These are the activations of a small neural network, seen along a few directions. Each row is one input.
In each table, some parts of the input vary, and every possible input appears once, in random order.
A made-up example of a description, with smaller parts first: ring(5) and (point or line(9) or (values(2) and line(6))).
Shared parts are said once, and a part with two or three values counts as separate values.
In the rows, 128 means zero.

Other details of the inputs vary at random and push rows far along three fixed directions, the same in every table; ignore that.

Table:
x1: [127 109 110 149 121  93 134  98 178 138 111]
x2: [149 110 122 102 129 169  80 140  86 124 131]
x3: [132 116 112 100 118 143 109 129 128 146 137]
x4: [155  93 119 171 152  94 125 100 182 154  97]
x5: [ 84 183  84 102 108 104 164 132 113  99 118]
x6: [119 130 218 154  85 153 124  94 116 100 177]
x7: [ 91 167 142 134 115 115 165 153  97  70 133]
x8: [124 112 184 175 115 130 125 107 136 109 146]
x9: [127 117 139 117 135 173  98 156  89 138 149]
x10: [136  94  88 106 149 147  90 157 118 154 116]
x11: [ 99 176  80 154 146  60 198 125 160 116  83]
x12: [103 168  64 113 135  70 189 136 168 139  99]
x13: [140 104 160 178 122  99 144  74 202 166 134]
x14: [157 108  94 154 165  88 143 119 188 170  91]
x15: [132 107  67  80 135 127 101 125 158 174 120]
x16: [105 185 182 137  92 123 166 117  98  64 150]
x17: [147 103 132  97 119 162  93 134 118 149 148]
x18: [137 105 173 183 133 124 133  99 160 145 136]
x19: [147 122 231 197 110 123 145  69 158 124 157]
x20: [148 114  91  92 136 152  88 127 112 158 117]
x21: [135 112 156 137 132 165  94 136  85 114 136]
x22: [149 109 143 118 141 170  86 155  80 120 134]
x23: [136  96 133 154 139 133 108 117 137 140 120]
x24: [150  87  94 135 152 101 122 131 176 162 103]
x25: [157 113 190 151 123 146 120 110 137 142 153]
x26: [150 117  88  81 148 151 104 161 117 169 122]
x27: [106 178  41 104 158  72 189 173 142 122  80]
x28: [101 162  80 132 119  56 187 120 169  98  94]
x29: [111 183  67  72 142 130 150 175  76 115 108]
x30: [142 122 112 129 154 136 120 143 119 147 115]
x31: [142 107 123 130 136 140 112 112 143 170 128]
x32: [145 113 146 181 132  87 153  70 201 165 114]
x33: [ 91 199 202 140  80 126 179 122  87  43 163]
x34: [121 107 199 138 115 164 100 131 104 102 171]
x35: [157  95 120 180 150  69 147  96 213 153  93]
x36: [137  96 149 175 117 108 122  74 175 136 122]
x37: [137  94  92  86 129 175  62 146  92 148 131]
x38: [137 112  81 123 145  99 135 117 184 186 107]
x39: [102 173 119 119 113 122 147 133  84  71 119]
x40: [132 102 158 146 138 129 123 121 162 152 148]
x41: [165  96  96  95 166 166  82 172 107 173 121]
x42: [ 78 197 151 123  89 129 166 121  77  61 145]
x43: [138 118 174 134 108 152 109 124 108 101 150]
x44: [115 171  46  61 135 128 131 163  86 120 101]
x45: [144 114 153 136 127 125 135 118 158 154 142]
x46: [134 106 147 135 138 152 111 142 121 147 144]
x47: [149 101 225 185 116 139 122 108 138 105 157]
x48: [127 119 147  88 125 175  94 146 100 147 166]
x49: [139 106  98 117 133 140  94 120 119 139 112]
x50: [141 114 154 104 114 189  75 124  74 133 154]
x51: [ 72 183 158 109  90 134 152 139  75  44 157]
x52: [101 173  84 131 143  68 201 153 153 112  99]
x53: [ 96 170 167 148 116 118 178 147 108  84 148]
x54: [154 102  75  60 143 183  58 172  73 145 120]
x55: [ 87 173  79  89 113 114 154 158  92  82 115]
Description of these inputs: ring(5) and (point or ring(10)).
Question: Changing only the ring(5) part turns x18 into x31. The same change can be made to x9. Which row results?
Answer: x13
Question: Changing only the ring(5) part turns x10 into x46. The same change can be made to x34. Which row results?
Answer: x40
Question: Which other rows does x10 become when the ring(10) part takes its other values? List them by row number.
Answer: x4, x7, x8, x21, x22, x23, x24, x35, x47
Question: Which other rows agree with x39 in the ring(5) part? List them by row number.
Answer: x1, x2, x28, x36, x37, x43, x49, x51, x54, x55

Table:
x56: [126 138 124 122 124 124 136 124 129 132 127]
x57: [118 134 126 133 140 124 136 134 128 128 127]
x58: [157  83 228 207 107 111 131  55 208 148 160]
x59: [124 128 126 138 134 123 139 135 129 130 123]
x60: [146  94 124 105 131 160  87 136 125 157 140]
x61: [120 145 126 117 122 128 139 130 121 123 135]
x62: [126 136 117 127 125 123 129 121 128 126 119]
x63: [123 131 124 136 135 125 140 137 126 127 124]
x64: [121 132 116 125 124 122 129 124 127 116 122]
x65: [122 142 209 148 108 169 126 142  69  81 170]
x66: [120 144 127 117 121 126 140 130 120 124 133]
x67: [124 140 123 120 124 124 137 127 130 131 131]
x68: [128 136 123 126 126 126 133 120 130 129 124]
x69: [123 134 137 128 120 122 140 122 138 124 136]
x70: [122 132 124 122 122 123 133 128 137 128 130]
x71: [132 129 127 134 136 121 137 140 127 124 118]
x72: [127 140 121 123 126 124 134 124 132 133 127]
x73: [122 133 124 136 135 126 138 138 126 127 124]
x74: [122 127 118 122 124 122 130 127 137 125 127]
x75: [134 131 132 133 141 119 136 135 130 122 121]
x76: [130 130 123 137 134 121 137 139 125 127 121]
x77: [155  96 130 116 144 163  89 150 109 149 132]
x78: [118 135 124 132 140 124 134 136 128 131 125]
x79: [120 130 121 126 122 122 131 124 130 117 127]
x80: [125 133 126 130 123 123 132 118 127 124 121]
x81: [125 130 122 131 124 122 127 117 129 120 123]
x82: [122 129 120 123 124 122 129 128 135 125 127]
x83: [121 128 119 121 123 121 131 128 133 125 126]
x84: [121 128 122 126 122 121 129 124 130 120 126]
x85: [125 141 119 124 125 125 134 123 128 128 122]
x86: [121 131 120 118 122 122 134 131 133 128 128]
x87: [144  93 136 116 146 168  83 143 109 159 141]
x88: [123 133 121 118 124 122 136 129 134 132 129]
x89: [130 133 125 139 134 123 137 139 126 125 122]
x90: [125 138 127 127 123 124 137 120 127 126 124]
x91: [131 132 125 134 136 122 136 142 127 124 118]
x92: [133 135 128 131 142 120 135 138 128 121 121]
x93: [130 117 165 107 113 189  80 145  68 110 164]
x94: [125 135 121 128 125 124 131 119 128 123 121]
x95: [123 129 123 131 122 121 127 120 132 119 123]
x96: [134 133 128 131 143 120 136 137 128 121 122]
x97: [124 133 116 127 125 121 126 122 127 122 120]
x98: [127 139 124 123 125 126 135 123 129 130 129]
x99: [167  65  80 116 151 133  76 114 165 195 105]
x100: [122 127 122 128 122 121 128 122 128 120 122]
Question: Changing only one part turns x61 into x67. The same change can be made to x69. Which row results?
Answer: x58
Question: What do these inputs look like to the network?
Answer: values(3) and (line(5) or ring(10))
Question: Which other rows does x66 become when the ring(10) part takes its other values? List them by row number.
Answer: x56, x80, x83, x84, x86, x88, x90, x99, x100
Question: Which other rows does x56 become when the values(3) part takes its other values? List them by row number.
Answer: x72, x98
